Each row below holds a small network's activations on one input, seen along a few directions.
In each table, some parts of the input vary, and every possible input appears once, in random order.
Descriptions start from the smaller parts, as in this example, which fits no table here: one of 3 separate values, together with either a single point or one of 11 places along a line or (one of 6 places along a line, together with one of 8 places around a ring).
Shared parts are said once, and a part with two or three values counts as separate values.
(in the rows, 128 means zero)

Table:
row 1: [147 153 112 132 181  92 129 146 134 134  91 120 134 126 164 135 147 156
  79 114]
row 2: [116 105 156 106  56 117  72  84 116 147 191 130 134 135 115 143 124  98
 144 128]
row 3: [135 165 114 154 108  82 103 107 132 178 128 133 224 125 189 243 150 142
  80  95]
row 4: [100  86 153 113  84 187 158 119 134 120 158 126  80 119  57  60 102  93
 228 152]
row 5: [148 157 105 131 161 104  95 135 104  89 114 139 131 156 168 162 127 146
  40 138]
row 6: [127 107 137 121 147 154 156 155 145 116 117 126  83 120 103  45 125 126
 173 132]
row 7: [122 106 161  96  57 104  46  78  99 137 197 130 121 138 119 152 122 101
 112 131]
row 8: [115  90 150 103 104 177 132 129 121  89 156 130  55 142  70  38 100  98
 183 163]
row 9: [152 168 104 145 150  82  97 128 117 126 115 136 181 151 196 206 142 152
  33 116]
row 10: [136 163  95 166 186 121 182 161 150 144  67 132 176 112 160 169 151 162
 113 106]
row 11: [111 104 135 130 126 180 190 145 145 124 119 124  98 108  77  68 113 115
 214 139]
row 12: [131 153 110 157 152 105 160 133 148 177  93 117 194  98 155 190 152 153
 123  94]
row 13: [125 108 133 110 151 159 144 144 119  84 119 122  53 135  90  52 109 124
 143 156]
Question: What do these inputs look like to the network?
Answer: either one of 2 separate values or one of 5 places around a ring or one of 6 places around a ring
Question: A walk changes only the place on the ring of 6. It starts at row 5 and steps to row 9. List the rest of the walk in order.
Answer: row 3, row 12, row 10, row 1

Table:
row 14: [129 124 135 132 108 105 112 114 134 167 141 120 166 111 139 160 143 131
 128 102]
row 15: [108  75 163  96  85 170 128 116 127 115 172 121  59 120  57  34 106  92
 214 149]
row 16: [123 144 112 150 147 137 165 136 136 137 101 131 156 113 131 161 134 139
 136 121]
row 17: [126 145 109 149 135 154 161 144 133 109 108 141 143 148 138 142 117 128
 130 144]
row 18: [140 143 120 124 164 106 121 141 131 124 102 122 113 137 150 116 138 144
  92 126]
row 19: [119 126 126 136 103 127 123 110 120 143 142 130 163 119 122 177 133 125
 133 121]
row 20: [134 129 136 112 122  98  79 114 116 129 143 128 119 136 143 135 136 129
  91 124]
row 21: [138 138 115 131 156 139 139 140 116  90 113 132 111 143 133 122 114 134
  95 147]
row 22: [120 133 124 136  90 145 118 117 119 116 146 143 149 151 131 161 115 113
 130 142]
row 23: [131 130 131 118 111 130  98 112 104 101 150 136 116 146 130 143 110 118
  97 147]
row 24: [135 133 134 120 122  88  91 118 126 151 139 127 145 124 152 152 145 135
 101 107]
row 25: [111  92 148 108 128 181 171 141 143 109 131 121  50 115  65  15 106 106
 218 150]
row 26: [141 142 118 133 165  96 132 146 138 143 101 120 140 124 156 132 150 151
 101 108]
row 27: [137 137 122 145 155 116 155 141 147 157 104 121 160 104 145 141 145 146
 127 103]
Question: What do these inputs look like to the network?
Answer: one of 2 separate values, together with either a single point or one of 6 places around a ring
Question: The inputs of row 25 and row 15 match in every part but the choice among 2 separate values. If row 21 is changed in the same way as row 25 into row 15, which row does it become?
Answer: row 23
Question: Which other rows does row 14 become when the choice among 2 separate values takes its other values? List them by row number.
Answer: row 27

Table:
row 28: [122 128 114 137 152 162 189 123 119 114 103 102 117 107  96 136  99 134
 140 147]
row 29: [150 184  92 139 196  64  98 141 119 121  77 133 152 153 196 193 160 168
  15 118]
row 30: [120 113 149  98 127 101 112 107 138 166 135 100  96 100 109  90 138 124
 158 116]
row 31: [135 187  94 153 125 109  96 116 110 109 113 155 189 178 192 240 127 134
  37 145]
row 32: [120 122 120 137 103 178 127 142 111  70 145 164 120 169 113 123 108 108
 139 165]
row 33: [156 168 118 117 152  49  49 108 111 140 118 118 149 149 198 188 148 152
   6 114]
row 34: [113 129 134 143  91 167 155 134 154 135 137 153 145 144 122 116 120 103
 188 139]
row 35: [115 129 121 121 171 117 159 141 147 146  89 113 100 108 108  94 153 141
 163 122]
row 36: [120 139 114 134 146 145 185 124 149 138 107 107 129 118 114 111 114 123
 170 140]
row 37: [134 118 119 121 175 134 131 167 119  81 110 142  82 142 116  75 141 142
 117 138]
row 38: [143 152 107 162 181  82 151 163 150 178  73 125 196  91 171 186 181 177
  99  70]
row 39: [122 117 126 118 173 141 146 143 108  97 100 124  68 103  86  98 129 142
 127 136]
row 40: [105  98 146 110  86 136 114  86 101 136 162 109 112 110  78 152 116 113
 151 137]
row 41: [142 160 117 123 104  67  51  92 100 129 151 132 174 169 187 223 137 131
  26 129]
row 42: [126 157 108 176 110 126 149 135 141 169 111 148 234 115 165 234 149 142
 124  95]
row 43: [139 105 145 100 132 117  83 133 112 104 151 126  80 136 116  72 129 125
 110 132]
row 44: [126  94 144 106  82 137  83 118 101  91 184 140 106 159 107 106 118 105
 129 148]
row 45: [128 122 117 132 146 171 168 130 109  85 115 118  99 119  95 113  93 127
 129 157]
row 46: [135 130 135 143  89  83 107 111 129 189 153 125 217 103 161 218 155 139
 113  79]
row 47: [131  95 156 113  66 140  87 126 136 120 185 143 117 159 132  72 120  98
 155 132]
row 48: [131 111 158 106 120 107 107 125 155 168 144 117 105 113 127  65 142 119
 161 107]
row 49: [114  92 152 103  80 144  98  94  89 107 175 123  91 119  76 129 106 106
 139 146]
row 50: [145 105 159 104 116 119  89 140 146 133 154 129  89 134 142  38 126 118
 136 117]
row 51: [105 123 125 135 102 185 140 114 103  90 134 147 109 130  81 148 100 108
 152 161]
row 52: [103 109 146 106  80 119 113  87 131 162 164 111 124 120  95 128 129 102
 180 129]
row 53: [147 126 127 138 133 164 164 161 153 100 130 138 119 152 150  57  99 118
 147 142]
row 54: [147 140 135 138 139  64 103 126 142 201 120 114 191  81 172 183 166 158
  96  63]
row 55: [116 122 123 123 179 132 167 136 117 127  88 108  85  90  87 121 134 150
 138 126]
row 56: [148 158  99 174 155 111 176 149 150 166  92 120 225 103 180 201 143 160
 103  89]
row 57: [ 98 129 122 141 108 176 161 107 113 119 122 131 126 117  82 171 105 115
 163 151]
row 58: [141 120 134 126 159 135 140 175 153 112 111 142  91 140 141  42 137 135
 142 122]
row 59: [129 122 132 128 163 124 155 162 161 143 101 132 107 121 129  66 154 137
 164 115]
row 60: [157 190  88 149 171  93 125 127 118 107  98 129 178 162 206 208 119 151
  20 137]
row 61: [141 125 115 132 149 161 161 153 118  70 129 136 108 151 124  91  98 125
 121 157]
row 62: [131 133 123 142 137 152 179 145 164 136 117 126 139 133 134  84 119 120
 172 132]
row 63: [120 107 147 103 135 118 115 103 111 147 127  93  86  89  88 118 126 135
 129 121]
row 64: [124 103 149  98 129 126  94 108 103 120 141 110  69 100  87  96 121 126
 122 129]
row 65: [100 134 125 135 100 160 158 113 138 136 129 137 135 130 104 142 117 106
 188 148]
row 66: [116 101 157 112  71 126 107 108 145 156 179 133 131 133 116  99 133  98
 183 122]
row 67: [123 125 131 143  87 180 131 147 148 102 147 167 131 167 137  91 111 101
 168 148]
Question: The inputs of row 61 and row 44 match in every part but one. If row 56 is changed in the same way as row 61 into row 44, which row does it become?
Answer: row 46
Question: The inputs of row 52 and row 35 match in every part but one. If row 41 is changed in the same way as row 52 into row 35, which row does it become?
Answer: row 29
Question: What do these inputs look like to the network?
Answer: one of 5 places around a ring, together with either one of 2 separate values or one of 6 places around a ring
Question: Which other rows does row 61 become when the place on the ring of 6 takes its other values? List them by row number.
Answer: row 28, row 36, row 45, row 53, row 62
Question: Which other rows does row 31 become when the choice among 2 separate values takes its other values? List them by row number.
Answer: row 42

Table:
row 68: [ 94  77 166  95  71 168 136  97 141 147 173 111  70 103  50  43 108  85
 247 142]
row 69: [139 120 147 120  94  82  66 117 121 161 160 132 163 127 155 165 153 131
  95  96]
row 70: [124 158 108 147 123 107 127 109 124 153 117 127 188 121 152 217 138 137
 104 117]
row 71: [135 159 104 164 155 122 169 147 143 152  87 130 188 116 161 188 141 153
 111 106]
row 72: [132 135 118 142 176 128 173 160 155 143  80 120 125 110 134 101 145 150
 144 113]
row 73: [136 126 132 107 106 112  71 109  97  93 161 132 107 166 140 136 114 118
  74 149]
row 74: [138 152 103 155 173 130 184 153 154 141  82 120 162 116 151 136 135 149
 130 116]
row 75: [127 128 136 112 106 102  73  92 108 133 154 122 125 130 135 158 126 123
  91 128]
row 76: [ 97  78 152 111  67 209 150 109 120  95 175 130  70 125  44  56  83  81
 229 168]
row 77: [139 131 120 124 172 147 150 164 129  83 101 136  79 142 126  66 118 135
 121 148]
row 78: [136 144 132 139  93  90  93 113 124 158 154 145 196 141 173 211 144 129
  87 106]
row 79: [130 125 120 130 180 135 161 161 138 115  94 128  97 116 116  82 140 145
 140 125]
row 80: [137 131 125 117 147 131 110 133 111  90 125 131  93 151 128 105 118 128
  90 150]
Question: What do these inputs look like to the network?
Answer: either one of 2 separate values or one of 11 places around a ring
Question: A walk changes only the place on the ring of 11. It starts at row 72 and steps to row 79. List the rest of the walk in order.
Answer: row 77, row 80, row 73, row 75, row 69, row 78, row 70, row 71, row 74
